These are the activations of a small network on made-up records, seen along a few directions, one row for each record.
Records have a field called LIDAZ. Each example row is followed by its value.
Records without LIDAZ are marked absent.
Other fields move the rows too, some of them a lot.
In the rows, 500 means zero.
Strong random noise was added to every row along 2 fixed directions; ignore it. To show where, here is one row again and again, with new noise each time:
[496 595 436 696 656 559 366 347 639 280 325 652 545 413 166 371 390 587
 424 788]
[493 462 407 141 273 565 555 809 656 482 529 188 404 509 574 738 545 217
 341 535]
[502 508 415 367 399 648 458 641 722 429 462 377 417 530 430 558 524 332
 357 660]
[491 478 411 198 320 544 540 756 636 454 504 237 429 484 526 707 519 264
 354 556]

[412 453 505 411 288 308 498 656 435 502 451 305 397 379 502 669 406 583
 427 580]
rep
[500 443 564 344 412 544 524 591 514 672 711 476 470 550 692 484 599 397
 407 410]
vek
[523 392 571 636 401 938 366 495 866 716 590 802 342 788 650 231 685 356
 515 562]
vek
[571 587 499 510 622 439 415 425 492 354 442 403 482 530 385 575 434 535
 482 688]
absent
[363 469 447 425 406 335 402 605 582 492 398 315 422 382 463 574 427 524
 384 593]
losa
[439 385 491 429 428 349 497 507 434 492 366 472 535 341 514 550 533 555
 495 434]
bub
[405 401 468 373 371 283 450 593 520 452 450 471 550 427 489 614 399 579
 426 546]
fut
[512 515 503 478 573 620 613 380 380 539 547 559 539 632 495 372 598 416
 561 586]
lisi
[415 485 555 630 649 342 540 460 384 428 377 604 592 339 479 509 397 633
 526 415]
losa
[523 594 538 697 721 617 526 309 545 539 475 834 489 549 485 211 601 558
 590 571]
bub
[472 582 473 468 710 130 523 445 128 435 446 515 627 241 340 646 263 712
 534 450]
mugo
[406 432 497 434 343 724 495 589 726 590 542 451 411 636 616 445 673 391
 485 497]
tonab
[430 443 424 546 583 482 489 563 524 495 399 537 514 529 442 514 392 540
 460 601]
mugo
[510 478 567 463 499 388 664 516 268 532 590 520 608 341 653 533 461 524
 678 299]
rap
[632 705 483 475 686 859 416 502 373 591 593 406 583 735 609 417 579 382
 664 583]
rap
[350 438 416 164 241 491 457 787 647 495 560 191 374 554 587 687 475 341
 354 511]
vuta
[550 572 515 575 518 626 472 487 572 530 424 480 383 577 397 484 567 489
 442 740]
rep
[420 412 616 450 369 203 556 580 391 475 503 426 581 332 504 719 455 553
 606 329]
sukef
[567 517 590 598 470 770 411 486 766 573 567 616 397 616 467 370 673 427
 488 640]
sukef
[466 520 624 668 497 707 492 488 631 488 478 737 475 555 601 337 581 572
 542 459]
tonab
[513 405 453 415 282 573 489 759 560 576 661 347 470 563 585 650 583 358
 362 365]
nebub
[418 420 528 311 250 167 639 716 407 587 470 467 515 349 663 830 408 461
 458 246]
gat
[459 358 466 574 306 590 290 705 775 432 429 372 409 648 364 575 471 437
 372 639]
nebub
[439 403 520 508 380 477 382 592 638 467 470 658 468 544 530 493 487 637
 438 616]
fut
[548 523 551 712 570 749 368 272 599 485 391 721 483 751 302 197 599 524
 458 743]
lisi
[595 604 464 603 643 688 363 362 657 404 440 510 434 625 400 415 539 483
 451 797]
absent
[455 569 468 613 442 693 500 429 630 503 513 633 407 540 438 377 499 506
 565 541]
vuta
[530 459 506 396 424 382 499 612 486 504 529 490 430 423 506 651 544 451
 487 474]
gat

Here are new rows. What is LIDAZ for each?
[473 566 554 582 639 317 658 413 368 396 436 637 583 373 402 423 432 642
 557 409]
vuta
[486 400 656 585 270 689 514 534 927 738 572 706 387 702 581 340 704 554
 460 333]
sukef
[516 459 526 554 471 632 611 476 564 709 656 631 524 567 639 322 663 511
 537 438]
rap
[434 356 500 532 343 413 446 602 664 573 444 663 476 480 520 574 495 511
 459 407]
gat
[504 462 505 465 434 306 432 672 584 430 480 386 528 461 362 696 429 497
 425 565]
nebub
[538 507 537 473 464 547 581 444 444 481 531 568 526 461 443 509 493 438
 484 640]
lisi
[490 450 499 354 250 781 519 596 729 735 627 476 370 732 633 390 670 346
 296 614]
lisi
[492 560 543 273 361 498 649 667 376 558 641 341 496 506 732 641 656 282
 567 309]
tonab
[426 426 477 702 508 323 398 361 569 476 358 762 554 366 295 457 374 633
 511 479]
gat
[570 577 524 783 723 661 367 261 613 387 389 857 514 424 298 237 515 618
 535 749]
bub
[402 427 481 577 453 459 521 496 472 528 398 445 450 497 447 514 502 584
 477 594]
rep
[427 351 620 590 439 300 391 454 555 425 365 540 573 380 342 534 468 644
 519 465]
sukef
[500 560 575 749 576 411 469 338 498 441 438 697 630 431 367 384 544 616
 546 528]
sukef
[464 482 541 238 411 293 768 599 178 579 663 400 622 280 714 664 575 498
 631 149]
tonab
